Each row below holds a small network's activations on one input, seen along a few directions.
Each table varies a few parts of the input and shows all the possible inputs, shuffled.
A made-up example of a description, with smaller parts first: values(3) and (point or line(9) or (line(6) and ring(8))).
Shared parts are said once, and a part with two or three values counts as separate values.

Other details of the inputs shift rows strongly along two fixed directions, in all tables alike. That doesn't count.

Rows:
r1: [-22  14 -25 -53  29 -42  36  17 -37 -50 -23]
r2: [-20  12 -40 -57  35 -37  34  15 -32 -42 -14]
r3: [  1 -17   9  -5   6   0   2  -7   3   3  -6]
r4: [-55   3  16  44 -24   4  49 -10 -60  12  46]
r5: [ 14  16 -24 -40  15 -24   3  16  -1 -37 -27]
r6: [-46  20 -32 -19  13 -24  60   3 -55 -28  16]
r7: [  2   1 -14   9  -1  11   4  -6   9   5   4]
r8: [-47  37  -3 -41  28 -36  32  14 -40 -42  -9]
r9: [  0   8  24  -3  -7  -6 -18   5  -2   0  -3]
r10: [-48   3   7  46 -20   2  52  -9 -56   3  40]
r11: [ 27  15  15   7 -18  14 -55   2  35  17  -3]
r12: [  6  19 -11 -49  21  -6 -27   4  23  -8 -17]
r13: [ -1  29 -21 -68  33 -22 -15  10  17 -29 -32]
r14: [ -2  47  -8 -64  22 -34 -27  23   5 -37 -29]
r15: [ 33   7 -21 -32  11 -13 -21   9  21 -23 -32]
r16: [  6 -29  44  86 -41  41   5 -20   8  39  32]
r17: [  1 -27  -3  -6  13   6   3  -9  12  10   1]
r18: [-23 -25 -23  15  -1   1  45 -11 -39   3  23]
r19: [ 54  25 -22 -37  12   5 -68  15  70  -3 -39]
r20: [ 20 -11  12  -2 -10  24 -51 -10  39  41   8]
r21: [-30   1  19  23 -15  -7  37  -1 -47  -4  20]
r22: [  9  13  18   7 -12  -2 -10   6  -3  -6  -3]
r23: [-43  -4  29  21  -7  -6  40  -7 -48   0  24]
r24: [ 19 -16  -4  14  -1   5  10   1  11  -6 -12]
r25: [ 33  29  20 -43  14  -1 -77  11  60  -4 -38]
r26: [ 43   4  24  23 -18  16 -52   4  46  18 -12]
r27: [-60  17  -4  20   4 -26  92   1 -75 -43  11]
r28: [ 30 -32   2  -6   1  18 -44  -8  39  33  -3]
r29: [-71  21 -10  23   3 -20  88  -2 -71 -36  24]
r30: [ 60 -24  -7  -7  -7  23 -71  -1  61  34 -13]
r31: [ 26  -4  42   9 -10  14 -52  -2  44  25 -11]
r32: [ -6 -63  22  57 -22  37   7 -31   3  61  44]
r33: [-14 -39  21  60 -35  42  -4 -26  -5  65  54]
r34: [ 19 -56   2  69 -28  47   1 -22  13  57  37]
r35: [-40  -5  18  52 -21   0  59 -10 -55   3  35]
r36: [ 63 -25 -10  12  -5  27 -55  -3  68  31 -15]
r37: [-15  13 -48 -41  37 -31  49  15 -24 -53 -25]
r38: [  4 -34  19  55 -40  43 -21 -23   8  64  46]
r39: [  2  18   8  19 -10   5 -14   6   4   5   5]
r40: [ -5 -59  38  64 -25  36  16 -30  -2  51  32]
r41: [-26 -26  48  64 -37  35  -9 -26 -12  57  48]
r42: [ 21  14 -26 -34  20 -22   5  17   6 -38 -32]
r43: [ 25  -6  47  13 -12  16 -45  -6  40  27  -9]
r44: [-31 -32 -21  38  -5   4  62 -15 -44   9  34]
r45: [ 10  29 -31 -34  18 -14  -4  13   8 -22 -16]
r46: [ 49   7  -1 -58  19 -11 -64  15  54 -14 -47]
r47: [-16  19 -29 -48  25 -41  42  19 -39 -53 -23]
r48: [ -9  19 -34 -36  31 -34  48  18 -27 -60 -33]
r49: [ 54  27 -23 -44  14   1 -72  17  66  -1 -34]
r50: [ -3  43 -10 -22  10 -17  -5  16   2 -31 -21]
Each input here is: ring(5) and line(10).
Changing only the ring(5) part turns r25 into r43. The same change can be made to r39. Which row results?
> r26
A walk changes only the line(10) part. It starts at r37 and steps to r36. List the rest of the walk in order.
> r34, r44, r18, r30, r2, r28, r32, r17
Which other rows does r31 become when the ring(5) part takes its other values? List them by row number.
> r3, r8, r12, r32

Rows:
r51: [ 21  11  30   5 -17   4 -41   8  16  12  -6]
r52: [-11 -16  25  65 -20  17  28 -14 -10  18  22]
r53: [ -4 -27  -2  58 -15  23  36 -16 -11  20  26]
r54: [-16  41 -26 -46  18 -30  -6  22 -23 -36 -11]
r55: [ 16  21 -33 -26  19 -17  13  22   2 -37 -30]
r56: [ 10 -40   5  51 -26  18  26 -17 -19  23  20]
r57: [ -6  35 -11 -38  29 -26  19  15  -1 -48 -40]
r58: [  9  18  23   3  -4  10 -34  -3  28  12  -4]
r59: [ -8 -22 -17 -57  43 -32  16   5  -7 -30 -35]
r60: [-25 -61   1   2   8   9  15 -23 -15  36  25]
r61: [ 24   4  15  14   1   6 -22   0  35  -1 -16]
r62: [-25 -28 -13  30  -8  27  33 -20 -11  27  38]
r63: [  0  14 -33 -39  28 -16  21   9   8 -43 -35]
r64: [-37 -46  24  -2   5   8   7 -17 -18  39  39]
r65: [  2 -37   2  55 -25  14  32 -11 -24  13  25]
r66: [  4  23  -4 -42  18 -38  23  15 -17 -54 -37]
r67: [-83   7 -13  21   1 -10  80 -14 -74  -3  48]
r68: [-17 -17  43  38 -32  17  16 -19 -27  25  31]
r69: [  4  25 -44 -39  21 -25   7  23 -12 -32 -14]
r70: [  8  15  24  -9  -4  14 -35  -3  38   9  -9]
r71: [ 37   3  18  19  -9   2 -35   8  30   0 -16]
r72: [ 31 -17 -11 -13 -14  10 -25  -2  23  17  -1]
r73: [ 17  -2  17   9  -1  13 -18  -1  39  -1 -19]
r74: [-48  15 -43 -11  27 -41  97  18 -82 -68   2]
r75: [ 39  -9 -14 -10 -12   9 -36   2  25  21  -8]
r76: [ 41 -23   0   1 -13   8 -15  -3  26   5 -14]
r77: [ 30   1 -21   0  -6  13 -33   8  33  21  -2]
r78: [ -2 -23  27  49 -22   8  25  -7 -25   9  13]
r79: [-20  43 -27 -44  22 -25  -6  15  -9 -29 -12]
r80: [ 16  22  24   7 -10   8 -40   6  23  10  -5]
r81: [ 27  -6 -18   1  -1  19 -35  -2  43  27   4]
r82: [ 38 -16  -5  21  -3  21 -28  -7  46  12  -7]
r83: [-17 -22  18  26 -34  16   2 -19 -17  37  39]
r84: [-31 -38  46   8   1   5  13 -18 -20  29  23]
r85: [-62  -2  24  36 -18 -10  78 -13 -90  -3  39]
r86: [  2   8   0 -15   1  16 -41  -7  37  16   6]
r87: [-71   7  17  30  -3  -1  72 -17 -64  -5  36]
r88: [ 20  -5 -18  -3   0  23 -28  -6  36  24   0]
r89: [-14 -54  42  27   0   7  24 -18 -11  30  12]
r90: [-10  32 -18 -53  15 -28  -6  17 -24 -33 -14]
r91: [  4  11   1 -10   0  18 -39  -8  29  20   7]
r92: [ -7  38 -22 -52  15 -34 -10  19 -18 -36 -13]
r93: [ 22  13  27   9 -14   9 -47   5  21  15  -5]
r94: [  6  19 -41 -43  18 -28   6  20 -14 -32 -15]
r95: [ 27   7  16  20  -8   7 -24   9  27   0 -17]
r96: [ 14  19  23   7  -7   8 -39   1  30  12  -6]
r97: [ 22   1 -23   1  -1  14 -26   0  29  20  -1]
r98: [ 15  14   2   1 -15  13 -53   5  32  27   2]
r99: [  6  19 -32 -36  32 -15  17   6   4 -43 -30]
r100: [  4  26  -5 -27  17 -36  13  26 -16 -52 -34]
Changing only one part turns r56 into r85. The same change can be made to r65. Which row results?
> r51
Changing only one part turns r80 into r55. The same change can be made to r58. Which row results?
> r82
What do these inputs look like to the network?
> ring(5) and (point or line(9))
Which other rows does r77 become when the line(9) part takes its other values? List them by row number.
> r62, r69, r72, r75, r81, r88, r94, r97
A walk changes only the ring(5) part. It starts at r60 and steps to r64. List the rest of the walk in order.
> r84, r89, r59
List by row number the other rows that have the ring(5) part in common with r90.
> r54, r64, r67, r79, r83, r86, r91, r92, r98
List by row number the other rows that have the ring(5) part in common with r61.
> r52, r57, r66, r71, r73, r78, r89, r95, r100
